A small network was trained on made-up records. Each row is its average activation on records with the value named, seen along a few directions.
Related values have similar rows: they may be neighbours, one step apart, or belong to one group.
Strong random noise was added to every row along 9 fixed directions; ignore it. To show where, here is one row again and again, with new noise each time:
[ -81  251 -101   64  255 -132 -194   61  -23    9   76 -130  -80  -84
 -409   64 -324 -216  -65 -459  186  336]
[ 399 -260 -223   73  -78  129 -330 -326  172  356 -426 -151 -238 -121
  127  128  199   56  -83  272 -170  -85]
[  -6  169  273   53  231  -51 -110   39  -21   46  187  -24   47  -45
 -334  -66 -202  -99 -136 -106  -23  102]
[ 197  216 -208  294  211   70 -232 -340  -24 -218 -145  161  -18   53
 -360   89  -35 -365 -253 -276   63 -377]
[   9 -302 -309 -144 -212  -18  -61    5  215  172 -138 -406 -125  -47
  228  114  -97  129  178  -51   44  361]
[-172 -167   99    6  -62  269  114  -26 -201  239   17   82  -95   27
   14  -76 -148 -154 -176  -74  -44   22]
[  10   24  704   67  149 -184  130  292  -48  -37  401   42  171   41
 -101 -152  -55  305  167  348 -134  -38]
[ 194   30  175 -195   37  -59 -346  123   47  189 -250 -182  -91  -87
  138 -308   38  -33  -33   90 -269  164]
[ 145 -142 -145   35  -46  153  -30 -429  315  111  128 -266  150  -58
 -248  236 -114  -63 -216    1   55  -23]
[ -41   38  290 -352   77  125 -154   12  128   80   72  -26  -26   38
  124 -415 -146 -146 -324  102 -514  239]
[ 200  -18  -10  258    9 -316  -28  246 -116  -62 -102  -87  -80  -25
   28  139  118  287  516   82  252  -59]


Field Y:
y1: [ -23 -331  166   33 -169  104   24  -66  191  -49 -235 -219   51  -30
  115   71   35  157  -46  166 -113 -258]
y21: [  42 -215 -153   98 -114    6 -106  185  -44 -128 -296   42 -205  -11
  266   76   33  158  265   44  108 -206]
y25: [-239 -157  421  275  -63  172  -33    8  -66  -36  -64  -18  232   88
 -211   -4  -18  -81 -240 -161  160 -458]
y17: [  20  -62   27   91  100 -107 -157 -245  352  124  349 -291  134  -24
 -270  316  -50  197   -4   73   65  274]
y10: [-222 -250  196   12  -41  247  208 -178  100  219  166 -132   62 -119
 -159   30 -314   14 -395  -85 -165   74]
y23: [  -3   10 -363 -281   20  114   59 -402  446 -108   62  -76  -41    7
   20  113   46  -14 -293   97 -241  129]
y4: [ -31  157  234 -573  -28   -7   50  235  180   62  381 -238  478  -56
  106 -362  -48  -64 -215  188 -183  260]
y7: [  78  -30  253   85  134    3 -223   25  183 -159 -122 -301  317   35
 -280 -161 -257 -207 -177 -303   84 -322]
y19: [-365 -376  424   32 -300   55  315  230    5 -152  118  -86  230  115
  180 -124 -242  265   95   67  -97 -189]
y22: [ 189  339  154 -150   94  -93  -41  -27   22 -213  104  179  159   26
  -52 -280  -28 -101  -13   88 -220 -210]
y6: [ 281  -36  -28 -126 -277   -8  -38 -138   14   51 -137 -276  332   -2
  197  -82  297  -47  183   76  116 -167]
y15: [-315   82 -230 -249  -17  163  108  -89  144   45   90   31 -184   34
   28    5 -179  -75 -240 -138 -146  328]
y3: [-210 -432  346   39 -169  298  -69 -148  104  195 -267   20 -154    7
  151  -22 -128   82 -330  152 -252 -251]
y14: [  88  518   12   33  192 -243  -21    2  -83 -254  276  209  252   -7
 -229  -38  176 -123  127  -79  234  -43]
y16: [-167 -376   80   -7 -164   73  326 -140  134  219  444  -65   59  102
  179  295   42  430  140  341   76  319]
y12: [-256 -113  125  117  197  -13  -91   42  120   59    9  130 -290  -39
 -114  174  -28  104 -228   49 -168  101]
y18: [ 270   40 -366   -7  158 -290 -345   72  259  -26 -155 -153 -135  -66
  -60  254   73  125  139  -51   15  187]
y5: [ -14 -122  123   32  110 -184  -43  323   64   10  113 -114   35   -8
  -18  220   22  236   66   71   57  160]
y9: [ -68  201 -105  -36 -175 -109  338  133 -175 -258   89   88   59  -24
  117  -64   64  192  387   -3  144    1]
y20: [ -97   42  225 -196 -137  117  404 -211  209 -229  431 -136  443   42
 -109   48  130   34  -95  213   50 -112]
y13: [ -28   -3 -140   42  271 -125 -324   55  231  112  -10  -65 -136  -14
 -158  201  -95  -33 -231 -131  -53  330]
y24: [ 129 -138  264  173  146 -264 -171  181   32  235  -22 -123  -94 -142
 -108  157  -69  375  283  181   51  136]
y8: [ 140  250  490   36  213 -113 -510  256 -202  241 -209   91   30  -61
 -109 -336   78 -199  -88  -35 -124  -17]
y11: [-149 -199  -91 -130 -152  -65   88  313   16 -322  -51  106   -8  236
  458 -114   64   18  153  -26 -155   90]
y2: [ -91 -447 -223   -8 -140   74   22 -142  189  158  -57 -200 -202   -3
  119  233 -160  122   13    1   29  173]
Y is arranged as 5 separate groups.
Question: List the group mates of y18, in the order listed.
Answer: y4, y5, y13, y11
Question: List the group mates of y21, in the order listed.
Answer: y7, y22, y24, y2
Question: List the group mates of y20, in the order listed.
Answer: y25, y23, y15, y12
Question: List the group mates of y17, in the order listed.
Answer: y6, y14, y16, y8

Field U:
u1: [  60  384  -44  107   81  -32  -16  -55 -356   84 -200  430 -285  -36
  101  -88  234  -31   63   50 -185   46]
u8: [-339  -47 -114   46  131  -82    8  405 -283   48  -89  123 -344    4
   58  -67 -454  -60   48 -395 -126  386]
u3: [-132   -4 -165 -523   -6  196 -309 -101  261  -79 -153 -330  -26  -13
   -1 -483 -466 -588 -673 -474 -344  303]
u2: [ 110   19 -292  -58 -202   -6  108 -308   93 -434   96 -177  376  108
   91  -83  -41  -65  234 -139  145 -277]
u5: [-505 -138  432   15  505 -228 -220  746   17 -411  216  507 -358  422
  298 -226 -358  134 -131  -41 -681  269]
u9: [-107  129 -649 -314 -289 -103   59  -41  294 -238 -103 -333   76  -88
  158   59 -100    5  194 -326   67  196]
u7: [-225 -352  169  319 -162  406  -86   91 -589  606 -467  358 -379    2
  233   17  282 -182 -221  -49   80 -126]
u6: [  88   20 -300  197   63   23  -64 -208 -129 -254 -219  -31  -25  106
 -167   19  -50 -302  102 -387  400 -311]
u12: [ -10  157 -306 -402 -284  -13  501  120  154 -480  281  200  225  251
  569 -121  386  157  199  409 -146   -8]
u11: [  41 -190 -439 -103 -315  114 -297 -415  390 -349 -475 -412  -10   77
  178  -10   64 -280 -151 -360   23 -157]
u10: [ 201  339    9  208  309 -579 -249  520   60 -731 -405  127 -281   97
   21  -57  135  208  456  -65  -37 -150]
u4: [ 403  386  -11 -106   92   16  142 -349   21  124  449  132  426  -10
 -204   50  329  -65   81  378  204 -199]
A value of U combines one of 3 hidden first parts with one of 4 second parts; all combinations occur once.
Question: u2 and u1 share the first part; u2 and u4 share the second. Which value has the first part of u4 and the second part of u1?
Answer: u7
Question: u5 and u12 share the first part; u5 and u8 share the second. Which value has the first part of u8 and the second part of u12?
Answer: u9

Field E:
e5: [ 154 -124  344   66   82 -254  -81   74  316  -54  100 -248   40  -68
  -97  122 -121  494  279  308  -90   96]
e7: [ 249  -35 -422  -33 -152  -59 -292   30  -10  273 -679 -287 -262 -278
   78   65  145  -95   82 -214  174   45]
e9: [ -95  -92  393  155   45    0   13  164 -162  585   36  -54 -227 -289
 -212  179   75  320   20  276  101  279]
e6: [-179  559  282  -17   74 -165   64  363 -452 -186   56  214  158  -12
 -145 -362  119 -287   67 -339  231  -97]
e1: [-383 -329  704  159  131   64 -279  451 -134  551   85 -360  209  -84
 -401  102 -406  -69 -236 -414  289  171]
e10: [   0  -58  -43  -18 -101 -268  -35   61  202 -401  131 -494  383  140
  -62   40 -142    7  370 -357  407  -71]
e8: [-151  118 -101  -35  -84 -204  161  351  -27 -462   90  -67  275  192
  176  -13   94   49  362 -199  286    0]
e4: [  38  -48  749  137  337 -106 -303  117  283   -9  428 -137  400   69
 -492  -27 -263   -2 -349   64 -103 -152]
e3: [ 448  -79 -226   19  -33 -330 -400  -15  346  151 -383 -659   42 -372
 -146  197   -1  274  288   13  179  123]
e2: [   9  -28 -414  -34 -117  217  191 -452   15  -92   93  110  -16   79
   68   14  -96 -206 -143  -85 -101   -1]
E is arranged as a ring.
Question: List every value one step from e10, in the order listed.
Answer: e4, e2
Question: List every value one step from e6, in the order listed.
Answer: e9, e8
